A small network was trained on invented records. Each row is its activation on one of them, seen along a few directions.
Each row is followed by the record's values for the fields ZOSU, ZETAG, SOBU, LEPA, MADAN, TORA, RIR, BELU.
Not every record has every field; a missing one is left out.
Other fields move the rows too, some of them a lot.
(in the rows, 500 means zero)
Random noise pushes rows far along 3 fixed directions. That doesn't count. These rows show it; they differ only by the noise:
[521 582 519 452 526 665 201 698 496 563 431 523 332 576 404 502 412 535
 340 376]
[425 574 506 605 430 681 380 557 542 377 464 511 608 460 716 431 572 408
 408 425]
[561 513 527 477 444 486 558 410 595 529 477 584 681 476 623 448 515 559
 477 633]
[407 599 482 618 480 789 251 659 502 335 448 459 444 446 607 426 588 382
 376 281]
[610 542 453 443 632 713 294 612 507 465 435 452 189 400 183 424 569 577
 449 299]

[717 391 271 349 631 511 722 405 562 331 594 376 349 189 330 488 749 634
 675 565] => ZOSU: mufi / ZETAG: depaz / SOBU: zibab / TORA: moru / RIR: ros / BELU: vukug
[489 495 506 634 471 556 601 448 472 419 446 472 546 414 460 361 623 509
 586 404] => ZOSU: mufi / ZETAG: depaz / SOBU: sor / TORA: mitor / RIR: piler / BELU: pud
[480 507 494 513 322 407 553 510 522 511 517 590 677 612 878 614 334 441
 448 694] => ZOSU: mufi / ZETAG: depaz / SOBU: sise / LEPA: tinat / MADAN: kosos / RIR: ros
[729 327 622 249 486  33 871 208 523 842 656 697 686 563 297 575 431 751
 606 928] => ZOSU: rige / TORA: moru / BELU: vukug
[464 414 635 423 553 337 444 452 451 728 577 591 443 687 412 522 412 600
 456 547] => ZOSU: nam / LEPA: rima
[458 498 523 533 601 621 540 507 460 336 532 422 147 501 132 414 606 480
 540 452] => ZOSU: nam / TORA: mitor / BELU: vukug
[571 552 580 445 390 374 594 405 490 587 489 594 610 626 531 446 479 510
 548 665] => ZOSU: mufi / ZETAG: per / SOBU: sor / TORA: moru / RIR: ros / BELU: vukug
[381 421 661 534 524 408 692 376 446 383 625 546 443 591 573 461 565 390
 599 711] => ZOSU: nam / TORA: mitor / BELU: vukug
[549 514 683 445 355 196 673 251 536 828 453 660 773 740 606 438 335 656
 532 706] => ZOSU: mufi / ZETAG: depaz / SOBU: sor / LEPA: rima / RIR: ros
[538 489 573 436 559 374 482 551 417 673 526 521 344 669 307 558 409 613
 448 610] => ZOSU: nam / TORA: mitor / BELU: vukug
[334 472 522 640 548 546 345 626 379 434 542 484 379 588 521 536 519 401
 437 396] => ZOSU: nam / TORA: tif / BELU: vukug
[373 611 596 503 492 695 246 555 376 416 383 451 286 555 358 411 460 426
 457 350] => ZOSU: mufi / ZETAG: veb / TORA: moru / RIR: piler / BELU: vukug
[668 557 324 346 576 492 491 456 584 537 398 378 544 345 379 479 465 661
 530 486] => ZOSU: mufi / ZETAG: depaz / SOBU: zibab / LEPA: rima / MADAN: kosos / RIR: ros
[384 439 437 618 530 567 219 764 443 574 528 468 479 592 491 536 516 420
 393 238] => ZOSU: nam / SOBU: sor / TORA: tif / BELU: pud
[336 401 636 532 511 404 524 692 340 527 769 619 380 712 563 692 437 352
 439 594] => ZOSU: rige / TORA: mitor / BELU: vukug
[396 519 508 572 535 579 527 704 489 362 529 527 389 531 587 635 397 384
 434 603] => ZOSU: rige / TORA: tif / BELU: pud
[474 470 485 548 420 420 486 536 535 554 569 566 728 479 671 566 494 509
 480 444] => ZOSU: rige / SOBU: sise / LEPA: tinat / MADAN: kosos
[755 369 468 296 649 358 696 325 470 628 556 496 245 415  44 512 577 772
 603 693] => ZOSU: nam / TORA: moru / BELU: vukug
[520 436 335 510 599 576 326 644 428 530 526 441 347 424 271 611 611 546
 463 196] => ZOSU: nam / SOBU: sor / LEPA: rima / MADAN: kosos
[437 483 786 466 485 248 808 345 489 502 595 668 534 789 606 505 382 474
 523 914] => ZOSU: nam / TORA: mitor / BELU: vukug
[610 459 465 517 547 539 559 434 446 441 573 461 294 459 267 460 594 456
 539 449] => ZOSU: mufi / ZETAG: depaz / LEPA: tinat / MADAN: givep / RIR: ros
[357 578 572 497 461 430 230 745 408 659 540 620 419 821 554 611 266 405
 363 566] => ZOSU: nam / TORA: tif / BELU: vukug
[492 581 401 524 510 768 309 757 501 433 478 432 251 566 465 575 401 376
 417 386] => ZOSU: mufi / ZETAG: per / SOBU: sor / LEPA: tinat / MADAN: givep / RIR: ros
[377 588 612 565 493 756 413 595 496 289 430 455 459 555 619 493 488 388
 431 469] => ZOSU: nam / TORA: moru / BELU: pud
[625 452 306 304 541 448 283 753 444 766 550 510 458 599 447 794 293 630
 377 480] => ZOSU: mufi / ZETAG: depaz / SOBU: sor / LEPA: rima / MADAN: kosos / RIR: ros
[440 564 572 453 425 464 360 574 495 713 396 564 542 693 573 600 299 571
 388 514] => ZOSU: nam / SOBU: sor / LEPA: rima / MADAN: kosos
[548 360 407 451 682 571 486 468 474 431 590 450 252 332 140 429 812 582
 605 197] => ZOSU: nam / SOBU: sor / TORA: pelef / BELU: vukug
[486 587 536 507 477 544 495 394 522 516 393 486 469 483 416 375 516 527
 549 433] => ZOSU: nam / SOBU: sor / LEPA: tinat / MADAN: kosos
[495 465 517 599 498 534 748 385 442 187 555 461 407 415 504 413 657 373
 670 552] => ZOSU: mufi / ZETAG: depaz / SOBU: sise / TORA: mitor / RIR: ros / BELU: vukug
[700 411 438 449 543 397 788 322 587 446 522 509 438 375 299 491 642 547
 610 628] => ZOSU: nam / SOBU: sise / LEPA: tinat / MADAN: givep
[550 435 426 539 526 517 701 384 539 434 578 493 611 292 513 463 624 530
 584 509] => ZOSU: rige / LEPA: tinat / MADAN: kosos
[693 423 417 359 627 480 555 432 588 532 477 460 270 420 167 466 488 644
 508 601] => ZOSU: nam / LEPA: tinat / MADAN: givep
[523 456 520 475 474 381 477 440 509 650 535 550 638 438 429 476 476 597
 520 428] => ZOSU: rige / LEPA: tinat / MADAN: kosos
[612 428 519 425 611 454 424 608 462 688 486 527 239 650 212 470 388 550
 508 461] => ZOSU: mufi / ZETAG: depaz / SOBU: sor / TORA: tif / RIR: ros / BELU: pud
[259 546 531 616 457 555 453 721 406 392 613 564 480 600 696 613 439 319
 408 509] => ZOSU: rige / TORA: tif / BELU: vukug
[402 463 551 565 472 404 412 546 429 635 603 551 612 549 582 544 446 511
 432 440] => ZOSU: rige / LEPA: rima / MADAN: kosos
[502 549 498 536 617 641 354 513 481 371 426 441 254 437 251 425 539 467
 519 295] => ZOSU: nam / LEPA: tinat / MADAN: kosos
[579 424 518 347 465 132 544 570 515 934 658 745 755 737 548 759 228 709
 390 749] => ZOSU: rige / LEPA: rima / MADAN: kosos
[509 594 470 521 455 525 372 535 476 494 360 457 554 489 578 486 471 459
 453 358] => ZOSU: mufi / ZETAG: depaz / SOBU: sise / LEPA: rima / MADAN: kosos / RIR: ros

Here are new rows. What are their fields?
[480 544 527 558 623 654 523 545 448 367 457 437 101 501 246 445 561 419
 531 487] => ZOSU: nam / TORA: tif / BELU: vukug
[395 527 647 606 574 616 459 616 370 411 577 509 202 661 343 564 498 419
 477 473] => ZOSU: nam / TORA: mitor / BELU: vukug
[425 494 431 593 473 615 288 640 457 458 543 457 500 403 512 537 517 454
 434 261] => ZOSU: rige / LEPA: tinat / MADAN: kosos
[360 567 421 622 418 675 429 712 413 270 600 457 522 463 786 575 581 297
 366 456] => ZOSU: rige / TORA: moru / BELU: vukug
[587 409 441 475 469 317 662 445 544 602 642 596 810 457 667 598 474 564
 497 639] => ZOSU: rige / LEPA: tinat / MADAN: kosos
[386 549 572 564 344 502 379 452 513 521 432 546 697 596 747 478 363 483
 411 591] => ZOSU: nam / LEPA: tinat / MADAN: kosos
[515 462 640 373 502 283 468 536 455 847 563 636 485 693 401 663 247 662
 418 642] => ZOSU: rige / LEPA: rima / MADAN: kosos
[406 498 590 619 440 492 743 256 544 339 502 506 662 433 750 445 620 401
 577 664] => ZOSU: nam / LEPA: rima
[475 468 701 445 587 363 608 423 434 610 479 564 349 675 352 464 499 578
 560 553] => ZOSU: nam / SOBU: sor / TORA: mitor / BELU: vukug
[549 480 432 439 554 460 519 429 570 506 442 459 520 421 437 483 537 612
 515 450] => ZOSU: nam / SOBU: zibab / LEPA: rima / MADAN: kosos
[583 429 335 553 543 732 518 577 462 270 503 360 399 264 538 515 720 481
 547 355] => ZOSU: mufi / ZETAG: depaz / SOBU: sor / TORA: moru / RIR: ros / BELU: pud
[491 478 493 498 514 459 576 431 522 560 477 537 590 499 556 518 522 536
 523 496] => ZOSU: nam / SOBU: sor / LEPA: rima / MADAN: kosos
[517 524 535 491 460 337 606 503 561 612 453 602 738 636 773 567 343 502
 421 831] => ZOSU: nam / TORA: tif / BELU: pud
[648 453 445 364 417 295 569 360 625 677 407 555 746 493 575 517 356 697
 504 729] => ZOSU: nam / SOBU: sise / LEPA: tinat / MADAN: kosos
[663 620 427 416 510 679 633 429 624 303 373 344 480 301 493 355 583 549
 560 623] => ZOSU: mufi / ZETAG: per / SOBU: zibab / TORA: moru / RIR: ros / BELU: pud
[477 468 491 449 580 440 517 602 439 593 568 529 303 512 323 566 486 501
 482 548] => ZOSU: rige / TORA: tif / BELU: vukug
[653 317 296 539 600 481 677 472 505 416 588 491 511 296 469 477 699 487
 657 491] => ZOSU: mufi / ZETAG: depaz / SOBU: sor / TORA: tif / RIR: ros / BELU: pud
[326 522 676 611 478 533 662 446 453 319 565 490 478 534 535 413 538 385
 549 547] => ZOSU: rige / TORA: mitor / BELU: vukug
[381 474 511 608 466 600 437 531 510 381 507 460 456 515 536 492 601 356
 429 429] => ZOSU: nam / LEPA: tinat / MADAN: givep
